A small network was shown many inputs. Here are its activations along a few directions, one row for each input.
In each table, some parts of the input vary, and every possible input appears once, in random order.
Descriptions start from the smaller parts, as in this example, which fits no table here: values(3) and (point or line(11) or (line(4) and ring(5))).
Shared parts are said once, and a part with two or three values counts as separate values.

Rows:
row 1: [-52 -45  -7  78 -12 -50  17  17  36  19 -15  52   0  74 -41  14   6  -2]
row 2: [ 21  10  27 -30  30  92  23  24 -72  17 -21 -35 -35 -47   4 -14  18  -2]
row 3: [-47 -30  -7  83  -1 -45  20   3  32  12  -1  54  -7  59 -49  22   1  -5]
row 4: [-32 -40  -1  75 -32 -47  21  -2   6  -6  23  52  -8  36 -54  21   5  -4]
row 5: [-34 -29 -11  83 -17 -36  16  -3  28   7  15  62 -15  46 -51  24   3  -7]
row 6: [ 40  -4  -6 -63  49  24 -22 -58  32  -4  -2 -10  58  -4  46 -17  29  26]
row 7: [  3  29  -7 -24  22  76 -28  33 -79  39 -21 -16  12 -33  12   0  31  31]
row 8: [ 38 -12   1 -82  42  30  39 -73   1 -13   4 -13  -6   0  59 -37 -19 -12]
row 9: [-47 -48 -13  81 -15 -45   7  27  54  29 -23  63  -2  85 -35   7   4  -3]
row 10: [ 27  41 -50 -59  28  10 -12 -21  41 -34   2 -22  61  -2  47   2 -19 -19]
row 11: [-28 -39  -7  72 -49 -36  21 -13   1  -5  37  58 -13  22 -53  22   4 -10]
row 12: [ 12  33  59 -38 -18  34 -19  24 -46   9 -10 -70 -53 -74  -6 -14 -23  -1]
row 13: [ -1  35  21 -12 -19  -4 -35  62 -54  -2  -2 -60 -15 -73  11 -23   2  18]
row 14: [  7  53  17 -10  11  22 -51  71 -70  -7   6 -43  32 -40   5 -11 -16  -5]
row 15: [ 34  24 -51 -62 -14 -10  -7 -29  56 -31  -6 -33   7 -30  64  -1  -6  -5]
row 16: [ 57  20  34 -92  -4 -14  11 -61  33 -29  14 -39 -16 -20  42   4 -20  -1]
Question: What is each input in this table made of?
Answer: line(6) or (values(2) and ring(5))
Question: Change only the ring(5) part in row 14. List by row number the other rows that result.
Answer: row 2, row 7, row 12, row 13
Question: Which other rows belong to the same alternative as row 5? List them by row number.
Answer: row 1, row 3, row 4, row 9, row 11

Rows:
row 17: [ 35 -17  28 -77  32  11   4 -77  33 -10   5 -29  24   5  50 -27   0  -3]
row 18: [-34 -23  -2  49 -13 -20   7  17   4  11  -8  28 -16  29 -34   8   1  -6]
row 19: [-35 -11 -12  69 -15 -16  -1  34 -16   6   5  34  -8  25 -42  13  -4  -8]
row 20: [-22 -24  -4  43 -11 -17  12  10  15   6  -5  34 -19  28 -28   7   3 -12]
row 21: [-37 -20  -4  57 -12 -17   4  25  -4  13  -6  32 -12  29 -40  10   3  -6]
row 22: [-38 -10 -15  77 -14 -12  -1  42 -25   7   7  41  -6  24 -46  14   1 -10]
row 23: [ 18   1 -16 -34 -11 -46  13 -47  66 -28  19   5  22  18  30   5  -9  -8]
row 24: [ 27 -12  -6 -41   2 -20   9 -64  59 -21  13   5  21   5  24   2   9  -1]
row 25: [ 29  42  42 -81   5  74   5  21 -87   8 -21 -76 -48 -90  16 -13  -2   8]
row 26: [ 31  70  10 -41  22  80 -36  67 -87  15 -12 -66   7 -92  28 -13  11  24]
row 27: [ 49  25 -12 -61  29  13 -26 -23  24  -7   2 -26  58  -4  63 -12  -1  28]
row 28: [-22 -21  -9  40 -16 -28  10  -4  17  -1  -1  19 -23  24 -19   7 -13  -4]
Question: What is each input in this table made of?
Answer: values(2) or line(4) or line(6)

Rows:
row 29: [ 30 -38  18  -9  16   8  10 -35  23  -2 -11   7 -19  28  14 -14 -13   6]
row 30: [ 26  36   0 -46  -8  30   6   9 -42 -10  -1 -39 -27 -71  18   2   4   7]
row 31: [-25 -18  32   4   4  30   6   5 -38  26 -24 -11 -37  -1 -28  -7   0  -3]
row 32: [ -4   3  11  25  20  37 -20  26 -64  15   2  -9  13  -7  -9  -8  -3  15]
row 33: [-30  26 -23  31 -28 -22  -1  46  -5   8  -6   3 -12  -5 -16  17  -6   1]
row 34: [ 17  12 -22   8  15  -4 -30   4  47   3   5  23  64  27  10  10  11  16]
row 35: [ 10  -6   5 -10  38  21 -18 -22   7   5  12   2  42  24  30 -24   0  -9]
row 36: [-13 -38  11   5 -18 -40  29 -55  51 -21  14  19 -25  22 -21   3  -4 -29]
row 37: [-36 -22  11  30 -28 -15  33   3 -17  -5   5  21 -56   1 -46   9  -2 -35]
row 38: [ -6   4 -34   8 -16 -49  -4 -10  53 -11   2   9  16  23  14  11 -11  10]
row 39: [ -8  17  -6  40   3   6 -23  62 -18  15  -5  11  32 -11 -19   8  27  20]
row 40: [ 37  24  -2 -85   2  -2  12 -34   2 -24   9 -35  10 -32  52  -8  -3   3]
Question: What is each input in this table made of?
Answer: values(2) and (point or ring(5))
Question: Change only the values(2) part in row 31. List by row number the other rows that result.
Answer: row 29

Rows:
row 41: [-13  29 -39  15  -1 -11 -25  40  17  19 -25  12  25   7  17  -2   1  21]
row 42: [  6  30 -22  25  -9  -1 -13  48 -10  -2   6  18  32   7  -5  16   3  15]
row 43: [  9  -9 -20 -18   2 -19  -9 -27  49   3  -9   5  37  42  29  -1  -4  24]
row 44: [ -1  17 -18  -1 -34 -41  16   8  26 -11  13  12 -11 -15   4  16  -4 -22]
row 45: [ -6   9 -14  29  -8  10 -10  30 -28  -3   4  16  25  -5 -23  15  21  18]
row 46: [ 22  -8  -3   2  15 -11  -5 -20  38   0  15  21  39  19  14   6   4  -3]
row 47: [ 46   2  16 -75  50  37  -8 -34 -18  -7   4 -35  11 -24  51 -23   5   2]
row 48: [  4 -22  12   8  17  -6   0 -36  21  -6  19  14  34  10  -5  -1  18   2]
row 49: [ -8 -51  26  14  23  22  11 -29  11  19 -11  16 -18  40  -1 -26   5 -17]
row 50: [-28 -26  33  15 -11 -10  38  -4  -3  10 -16  -8 -61  11 -32   3 -14 -17]
row 51: [ -9   3 -13  -3 -27 -23  18  -8   7 -19  15  11 -18 -20 -27  19   9 -14]
row 52: [ 28  47  14 -47  18  59 -29  28 -49  20  -8 -46   9 -53  29 -10   8  15]
row 53: [ -7  -9  -2  47  -2  15 -12  26 -42   7   6   9  -4   1 -24   7  -1  18]
row 54: [-26 -24  17  35   6  22  -8  34 -38  31 -35  19 -21  15 -26 -16   3  -6]
row 55: [ 18  31  15 -69  -9  18  13  -6 -18 -26 -10 -63 -27 -63  25 -13 -19 -17]
row 56: [-13  19 -25 -17 -32 -49   3   5  42 -19 -11  -6 -18   9  10  10 -10  -1]
row 57: [  0 -29  16  22  22   5  -2 -40   5  -4  23  10   5  26  -9 -11  -6  -5]
row 58: [-21  -9   8  20 -21 -19  23 -14  -9 -13  18  -7 -39  -9 -29  10 -20 -13]
Question: What is each input in this table made of?
Answer: values(3) and (point or line(5))
Question: Changing only the values(3) part turns row 54 into row 50. The same change can be made to row 41. Which row results?
Answer: row 56
Question: List by row number the other rows that have the values(3) part in common with row 48.
Answer: row 43, row 46, row 47, row 49, row 57
Question: Change only the values(3) part in row 58. List by row number the other rows that result.
Answer: row 53, row 57
